A small network was shown many inputs. Here are its activations along a few directions, one row for each input.
Each table varies a few parts of the input and shows all the possible inputs, shuffled.
Descriptions start from the smaller parts, as in this example, which fits no table here: one of 2 separate values, together with either a single point or one of 11 places along a line or (one of 4 places along a line, together with one of 5 places around a ring).
Shared parts are said once, and a part with two or three values counts as separate values.

Rows:
R1: -29 -30 -27 -8 -34 -33 37 22 4 -3 35 3 18 -23 -14
R2: 39 24 30 9 26 -6 47 6 12 -16 -37 -5 9 63 27
R3: 31 26 -4 28 18 36 42 46 11 -7 0 1 31 3 17
R4: 16 1 21 -4 11 4 -6 -17 48 -12 -34 16 -49 44 -48
R5: 49 7 2 52 54 31 -36 11 -62 72 32 30 101 -89 58
R6: -89 -47 13 -53 -29 -52 30 -4 7 -28 -9 1 -37 48 6
R7: -20 29 -12 28 -9 -5 42 41 14 5 7 28 12 -1 -18
R8: -8 -11 -1 -25 -44 -50 0 -23 7 -23 0 -52 -39 40 -30
R9: 63 1 27 -3 34 41 -10 -13 47 -24 -39 -11 -32 46 -13
R10: -57 -70 12 -60 -24 -4 -28 -20 33 -38 -14 2 -69 33 -34
R11: -96 -43 -16 -32 -42 -16 22 30 9 -20 28 9 -12 -7 -7
R12: 2 39 -18 13 -6 34 -12 20 25 2 4 17 -38 -13 -48
R13: 36 12 -3 34 51 -16 7 13 -56 64 14 39 119 -93 70
R14: -70 -35 -21 -42 -42 21 -34 9 16 -24 23 4 -58 -18 -36
R15: -5 -23 -32 -23 -32 6 -17 1 15 -8 31 -6 -31 -34 -45
R16: 51 20 -7 63 57 54 -70 -13 -76 68 33 13 94 -87 63
R17: 51 32 -10 68 56 66 -86 -40 -95 55 32 2 85 -99 77
R18: 9 -59 3 -39 -16 -22 -14 -32 35 -22 -8 -8 -43 22 -44
R19: -75 -25 7 -48 -51 -33 -13 -12 9 -39 -5 -42 -66 48 -24
R20: 49 47 22 8 6 14 4 -5 19 -28 -32 -54 -26 66 -3
R21: 1 49 16 8 -18 -25 6 -9 18 -14 -25 -28 -43 62 -35
R22: -19 -34 6 -25 -23 -71 43 -14 2 -10 -3 -6 -6 38 2
R23: 26 29 -20 27 37 -2 14 -23 -80 60 1 36 114 -103 96
R24: -8 26 23 9 2 -45 48 2 13 -2 -32 19 -10 61 -5
R25: 51 36 -11 14 19 73 -15 24 25 -10 -3 -10 -22 -9 -12
What do these inputs look like to the network? -> either one of 5 places along a line or (one of 4 places along a line, together with one of 5 places around a ring)
Which other rows does R10 become when the place on the ring of 5 takes its other values? List them by row number. -> R6, R11, R14, R19
Which other rows does R7 become when the place on the ring of 5 takes its other values? List them by row number. -> R4, R12, R21, R24
List by row number the other inputs of the same sort as R23. -> R5, R13, R16, R17

Rows:
R26: -3 62 22 30 13 -17 73 39 4 -2 -31 4 28 58 29
R27: -6 49 23 12 -4 -28 28 -10 -22 -12 -27 -43 4 61 39
R28: 25 -41 8 -29 2 17 12 6 76 -36 -23 13 -59 45 -55
R29: 42 74 -10 54 26 64 -10 29 -2 18 4 9 9 -17 -2
R30: -56 -64 -11 -48 -32 -54 55 13 31 -11 6 39 -11 -1 -20
R31: 87 32 26 36 45 12 40 13 31 7 -36 16 20 40 -1
R32: -24 0 -24 -11 -18 71 -33 25 45 -28 12 6 -68 -11 -60
R33: -60 -9 4 -35 -31 -10 46 37 43 -47 -13 1 -54 57 -26
R34: -52 -40 -44 -21 -43 8 2 37 16 0 52 19 -11 -61 -43
R35: 8 22 -30 26 -14 -8 -22 -6 -55 28 40 -24 45 -60 23
R36: 10 37 -29 45 8 2 23 43 -29 38 39 22 66 -66 18
R37: 1 12 6 18 16 -59 83 23 -9 25 -13 43 70 -7 35
R38: -14 15 -8 -2 -21 46 -85 -26 -3 -16 12 -37 -61 -4 -36
R39: -49 -54 3 -43 -29 -78 9 -33 -16 2 1 2 -7 9 1
R40: 0 -5 5 -4 -1 -70 37 -29 -36 16 -12 -3 46 2 42
R41: -53 2 21 -26 -30 -34 0 -11 -2 -30 -16 -39 -49 63 -2
R42: -66 -91 7 -23 40 25 -55 -19 -65 35 26 48 73 -87 86
R43: 37 59 -7 34 6 52 -55 -20 -26 3 6 -36 -13 -11 3
R44: 84 16 27 14 30 -1 -6 -38 8 -5 -33 -29 -3 46 4
R45: 35 -29 24 -22 6 -9 -34 -43 33 -21 -23 -25 -52 51 -37
R46: 98 -21 18 7 78 86 -56 -15 12 24 -21 36 32 -56 21
R47: -43 -25 -31 -14 -46 -15 -51 -13 -33 12 48 -23 -5 -52 -19
What do these inputs look like to the network? -> either one of 2 separate values or (one of 4 places along a line, together with one of 5 places around a ring)
Start at R26 and move only the place on the line of 4, one step at a time. The first step leads to R27. Which rows follow, in order? -> R41, R33
Start at R37 and move only the place on the ring of 5, one step at a time. The first step leads to R36. Which rows follow, in order? -> R29, R31, R26
